Each row below holds a small network's activations on one input, seen along a few directions.
Each table varies a few parts of the input and shows all the possible inputs, shuffled.
A made-up example of a description, with smaller parts first: one of 2 separate values, together with either a single point or one of 11 places along a line or (one of 4 places along a line, together with one of 8 places around a ring).
Shared parts are said once, and a part with two or three values counts as separate values.

Other details of the inputs vary at random and push rows far along two fixed directions, the same in every table; ignore that.

A family of inputs:
x1: [ 11  -7  22 -40  35   5  -4  21  26 -18  23  34   6]
x2: [-42  24   3  13 -48 -12  12 -22 -35  11   4 -65 -21]
x3: [ 29  -5   8 -20  47  17  -4  37  17 -13  16  28  10]
x4: [-24 -26 -38 -17  13  17   0  -2 -45  37   0  67   7]
x5: [ -7 -20 -32 -33   9 -15  16  13 -23  26  26  61  37]
x6: [ -2  16  -3  27 -61 -37  10 -47 -19   5  -1 -56   3]
x7: [-56 -20 -65   5 -13   0  22 -39 -89  35   8 -36  48]
x8: [ -1 -56 -25 -30  23 -13   4 -35 -11  24  17  43  40]
x9: [ -1  -4 -50 -23   7   0   2   6 -40  16  17  72  33]
x10: [ 24  23  22  28 -46 -12  -7 -12  17 -12 -32 -34 -17]
x11: [-46  37  14  56 -41  -5  17 -15  43 -37  13 -39  -8]
x12: [ 48 -19   4  10  38   4 -22  11  25   4 -19  45 -11]
x13: [  8 -14  77 -23  41  23 -16  33  58 -31  -5   6 -59]
x14: [ 24   5  51   3  47  29 -36  59  52 -15 -31  12 -64]
x15: [ 14  56  -9  16 -31  11   2  12   6 -16 -13 -65  -6]
x16: [ 21   9  20  27 -21 -10   4 -21  17 -15 -22 -74   2]
Each input here is: either a single point or (one of 3 separate values, together with one of 5 places around a ring).
Which other rows does x5 become when the choice among 3 separate values takes its other values? List them by row number.
> x2, x6

A family of inputs:
x17: [-18  21  26  13 -13  10  -1   3  -4  -1 -18 -45 -30]
x18: [ 14 -29   5  -5  17  -8 -11 -14   4  12  -5  28   2]
x19: [-58  -1 -83  13 -40 -28  27 -69 -74  34  15 -29  50]
x20: [  2 -25   0   4  17  -1  -6 -10   4   1   1  27   3]
x21: [  7 -17  -6  -9  17   2  -1  -2   2   2   8  17  15]
x22: [ 2  4 -2 -8  7  6  0 20  8 -7 11 40  2]
x23: [  1 -10  -3 -13  20   0   2   3  10   1  16  22   7]
x24: [-11  -6   4 -16  13   3   3  10   6  -9  19  30   5]
x25: [-19  22  31  21 -27  -6   5   1  18 -19   0 -33 -22]
x26: [ 18  28  13  21 -23  -3   0   7  16 -17 -19 -41  -6]
x27: [  5  -3  -9 -14  19  21 -10  27 -14  11  -4  27  -9]
x28: [ 12  -1 -12  -5  13   0   1  13   8   1   6  33   6]
x29: [ 32  21  15  14 -25  -8  -2   2  14  -8 -21 -41  -9]
x30: [ 22 -25   1 -16  18  -5  -7  -3   3   7   3  19  10]
x31: [ -9  21  21   0 -12  16   1  12  -3  -8 -11 -54 -24]
The inputs of x27 and x31 match in every part but one. If x29 is changed in the same way as x27 into x31, which row does it become?
> x30
What do these inputs look like to the network?
> one of 3 separate values, together with either a single point or one of 4 places along a line
Which other rows agree with x19 in the choice among 3 separate values? List them by row number.
> x17, x18, x20, x25

A family of inputs:
x32: [  0  -1   4  -5 -15 -13   5 -11  -4  -2   5  -9   9]
x33: [  0  -5   3   1  -7 -11   1 -17   3   0   1 -18   0]
x34: [ 46 -35  60 -40  69  29 -31  65  55  -9   7  92 -35]
x35: [-19   5   9   7  -4  -5   7  -4  11 -15  12  -7  -3]
x36: [  1  -5  -1   9  -4  -6   1 -17   2  -4  -3 -18   8]
x37: [  5  12  -7   4   3   8  -1   7  -7  -1  -4 -18   2]
x38: [-25 -59 -86 -30  41   5   8 -24 -73  51  22  76  60]
x39: [  0   2   7  -6   2   4  -3   1  -5   5  -6 -18 -11]
x40: [  3   1   4  15  -4   1  -2  -5   1   0 -16  -8  -7]
x41: [-21  12   7  13  -9   2   3   1   5  -6   4   1 -11]
x42: [  3   6   7   3 -18  -5   1   1  -3   2  -6  -4  -7]
x43: [  9   4  -1   9  -1  -8   2  -2  11  -8   0 -12   9]
x44: [  4  13  -4  -9  -6   6   1  12  -2  -4  -3 -13  -2]
x45: [  3  12 -13  18 -13  -1   3  -5  -4   5  -6 -14   4]
x46: [  7  15   0   5 -14  -2  -1   4   5  -3  -8  -1  -3]
x47: [ 10  10   4  -1  -8  -8   5  -2  13 -11   1  -7   6]
x48: [-26  12   1   1  -4   9   6   5  -6  -6   8 -15  -7]
x49: [  1   2   6   7  -7  -4  -5  -9  -1   6 -10  -7 -11]
The inputs of x38 and x36 match in every part but one. If x34 is changed in the same way as x38 into x36, which row does it become?
> x32
What do these inputs look like to the network?
> one of 3 separate values, together with either a single point or one of 5 places around a ring
Which other rows does x47 become when the choice among 3 separate values takes its other values? List them by row number.
> x44, x46
Which other rows agree with x41 in the choice among 3 separate values? List them by row number.
> x40, x42, x45, x46, x49

A family of inputs:
x50: [ 20  -9  22  -7  30  20 -23  16  24  -9 -11  15  -9]
x51: [  3  22  44 -12   0  18  -9  25  26  -9 -19 -29 -46]
x52: [ 45  -9  53   5   9  -1 -17  21  39  -3 -27  -5 -34]
x53: [  3 -10  26  13  21   7 -20   8  37 -16  -1  32 -13]
x54: [ 21  17  40  21   9  17 -14  25  23 -16 -24 -28 -36]
x55: [ 23  20  22  11   7 -13   2  13  53 -15  11 -21 -17]
x56: [  6 -30 -25 -36  40   6  -2  17 -18   7  26  78  24]
x57: [ 26   4  34   6   8  10 -10   6  33 -18 -28 -24 -10]
x58: [  2 -47 -23 -25  49  10 -13   6 -11   6  22  66  29]
x59: [ 44   9  31  13 -12   2  -7  21  25  -9 -28 -12 -15]
x60: [-10 -35 -46 -19  14  -4   5 -11 -31  22  37  74  49]
x61: [ 12   3  29  -7  15   8  -3  25  28 -16  16  34 -10]
x62: [ -3 -44 -17 -40  48  -1  -5   5 -19  17  27  69  13]
x63: [ 17  19  47  -8   3   8 -12  12  28 -14 -18 -29 -41]
x64: [-10  -9  35 -15  21  10  -3  26  25  -3  17  24 -27]
x65: [-31  36 -23   1 -44  -4  22  -1 -34  -6   2 -57  11]
x66: [-28   3 -23  20 -24  -6  12 -32 -24   0  14 -35  27]
x67: [ -6  -8 -13  -5 -23 -23  14 -30 -22   4  -1 -35  20]
x68: [ 19 -32 -29 -20  36  12  -9  20 -26  26   9  83  14]
x69: [-27 -35 -59 -29  41  25   2  -1 -46  32  14  61  30]
x70: [-28  11 -36  18 -18  12  11  -6 -47  18 -11 -38   5]
x71: [-25  27 -38  -7 -33   9  16  -7 -42  11  -6 -30  13]
x72: [-43 -36 -48 -22  25  -4   5 -14 -37  38  26  80  19]
x73: [ 33   0   7 -13  36  -9  -8  25  42  -9  10  12  -8]
x74: [ 36   4  41  24   2   8 -12  16  33 -14 -33 -29 -22]
x75: [ 15  14 -46  16 -10 -19   8 -14 -18  25  -6 -34  10]
x76: [ 23  -8  25   6   2  -5  -6  10  42 -17  -6  41  -7]
x77: [ 13 -36 -52 -29  19   0   5 -15 -34  29   6  67  50]
x78: [-22  32 -21  27 -57 -19  11 -32 -19  -4  -3 -38  15]
x79: [ 12  17  32   3  14  20 -11  14  23 -19 -18 -23 -24]
x80: [  1   9  48   2   0  -2  -1   8  30 -16   9 -16 -31]
x81: [-40  14 -28  26 -20  -9  12 -35 -27   2   2 -22  13]
x82: [-54  17 -32  22 -23  -1  15 -22 -28   5   1 -22   9]
x83: [ -7  23 -28  -5 -24   2  11 -15 -34   6  -5 -22  15]
x84: [ 28 -10  31  -3   6  -1   0  16  38 -17   6  30   3]
x85: [ 25  21  42  -2 -11   1 -11  27  34 -32  -7 -23 -16]
x86: [-15 -28 -23 -28  34  14   6  24 -11  16  35  88  22]
x87: [  5 -58 -11 -24  33 -10   2 -11   1  17  26  74  23]
x88: [ -1  19  52  13  -5  -7  -9   5  39 -20  -8 -12 -44]
x89: [ 14  23  47   9   2   4 -11  26  48 -28  -7  20 -34]
x90: [ -6  12  40 -15   4   7  -3  28  21 -16  -1 -24 -35]
x91: [ 24 -13  28 -20  21   9 -21  11  23   0  -7  17 -20]
x92: [ -6  13 -17  19 -44 -14   4 -29 -38  19 -14 -62   0]
x93: [ 12 -18  26  15  20   1 -10   2  43 -17  -9  31  -8]
x94: [-19 -39 -28 -32  56  21  -3  23 -18  11  24  70  18]
x95: [  3  27 -24  23 -52  -8   6 -16 -37  10 -15 -54  13]
x96: [-23 -44 -43 -15  19 -15  -5 -30 -30  33  25  76  29]
x97: [-26  22 -21  13 -40  -3  14 -13 -46  22 -14 -62 -12]
x98: [-20  14 -12   2 -40 -22  10 -32 -31   0   2 -66  12]
x99: [-25   0 -16   6 -32 -19  13 -37 -27  10  17 -33  17]
x100: [ -4  11 -14   5 -41 -17  14 -41 -24  10 -20 -64  11]
x101: [-30   7 -17  16 -11  -1  17 -24 -23  -2  16 -26  17]
x102: [-12 -53 -44  -9  30  -4  10 -24 -23  19  26  62  51]
x103: [-39  25 -27  11 -34  -5  16  -9 -24   5   3  -3   8]
x104: [ 39  30  21   2  11  -3 -10  17  50 -12 -16 -34 -26]
x105: [ 26  19  39   1   5  25 -14  55  27 -11 -19   5 -41]
x106: [ 22  -6  56   9   3 -11 -12   5  58 -19 -15  10 -34]
x107: [ -8   2 -32  24 -22   0   2 -22 -40  15 -12 -39  16]
x108: [-29  23 -19  13 -25  -5  16 -24 -33 -10   0 -67  15]
x109: [ 22   3   6   7  26 -14 -10  12  53  -6   6  32 -18]
x110: [-49  13 -26  14 -19   4  23 -15 -31   4  16 -33  16]
x111: [ 39  16  44  -8   4  16 -21  31  42 -22 -18   1 -24]
x112: [ -2  20 -19   8 -49 -21  22 -25 -23 -10  -7 -57  29]
x113: [-13  10 -16  17 -32 -14  17 -31 -21 -10 -10 -67  28]
x114: [ 24 -11  28  -6  24   8 -17  21  10   8  -9  19 -32]
The inputs of x109 and x73 match in every part but one. If x78 is changed in the same way as x109 into x73, which row does it become?
> x85
The inputs of x82 and x94 match in every part but one. If x93 is changed in the same way as x82 into x94, which row does it become?
> x113
What do these inputs look like to the network?
> one of 5 places along a line, together with either a single point or (one of 3 separate values, together with one of 4 places along a line)
Which other rows does x88 become when the place on the line of 5 takes its other values? List them by row number.
> x62, x63, x80, x114
A walk changes only the place on the line of 4. It starts at x97 and steps to x114. List the rest of the walk in order.
> x92, x52
Which other rows does x102 become when the place on the line of 4 takes its other values? List them by row number.
> x66, x101, x110
